A small network was trained on made-up records. Each row is its average activation on records with the value named, seen along a few directions.
Values that are neighbours, or in one group, have similar rows; names and order tell nothing.
In the rows, zero is written as 128.

Other fields vary at random and push rows far along two fixed directions, the same in every table; ignore that.
These rows show it; all are for the same value of a field, averaged over different records:
[195 148 141 132 143 133 133 119 129 124]
[158 137 130 140 134 130 132 134 134 138]
[173 153 128 105 146 132 127 105 117 123]
[172 160 124  87 150 132 124  93 108 118]
[123 145 110  99 138 128 122 114 115 136]
[ 21 108  85 142 106 118 123 170 141 178]
[142 144 119 112 138 129 126 118 121 134]
[175 144 134 130 140 131 132 123 129 130]

Values of Lilif:
s10: [118 113 156 143 127 124 143 121 109 119]
s4: [ 56 139  95  56 128 109 115  85  81 128]
s7: [125 125 128 162 125 120 131 144 126 154]
s11: [127 104 145 156 117 140 127 149 156 111]
s14: [103  98 133 149 105 131 123 152 161 109]
s1: [127 129 119 122 133 143 112 131 136 126]
s5: [121 111 154 139 125 130 145 129 126 112]
s8: [ 88 128  93  89 116 128 100 122 137 117]
s3: [146 104 162 161 114 124 147 142 147 105]
s15: [138 136 126 102 127 123 126 111 122 111]
s2: [109 138 126 103 144 128 127 100  89 133]
s9: [121 109 144 178 120 131 144 165 146 146]
s12: [155 125 121 157 121 138 113 154 162 132]
s6: [107 109 150 143 116 115 142 126 116 118]
s13: [142 135 124 138 132 128 131 137 134 142]
Each value of Lilif is a pair of two hidden parts, and every pair occurs once (5 first parts, 3 second parts).
s11 and s10 share the first part; s11 and s8 share the second. Which value has the first part of s8 and the second part of s10?
> s4
s3 and s6 share the first part; s3 and s9 share the second. Which value has the first part of s9 and the second part of s6?
> s2

Values of Notip:
b5: [191 166 122  70 158 147 111  85 112 101]
b4: [108 121 133 115 119 114 134 117 117 118]
b6: [ 68 147  98  57 140 119 119  85  80 134]
b3: [132 117 141 166 130 138 136 151 141 141]
b9: [ 63  84 126 181  92 118 135 181 166 141]
b14: [204 120 160 224 125 129 151 179 168 156]
b12: [174 132 143 137 136 141 125 127 138 112]
b13: [ 40 110 113 110 123 132 123 130 111 135]
b10: [109 125 130  97 132 138 121 108 119 105]
b7: [139 124 128 136 118 122 125 133 141 122]
b15: [106 116 124 151 111 115 136 152 136 143]
b11: [ 90 139  94  93 122 113 117 117 115 144]
b1: [216 136 177 147 143 128 147 106 115  98]
b2: [ 84 121 105 149 125 134 122 160 140 166]
b8: [197 159 127  88 146 132 118  91 123 103]
Each value of Notip is a pair of two hidden parts, and every pair occurs once (5 first parts, 3 second parts).
b2 and b13 share the first part; b2 and b14 share the second. Which value has the first part of b14 and the second part of b13?
> b1
b10 and b12 share the first part; b10 and b9 share the second. Which value has the first part of b9 and the second part of b12?
> b7
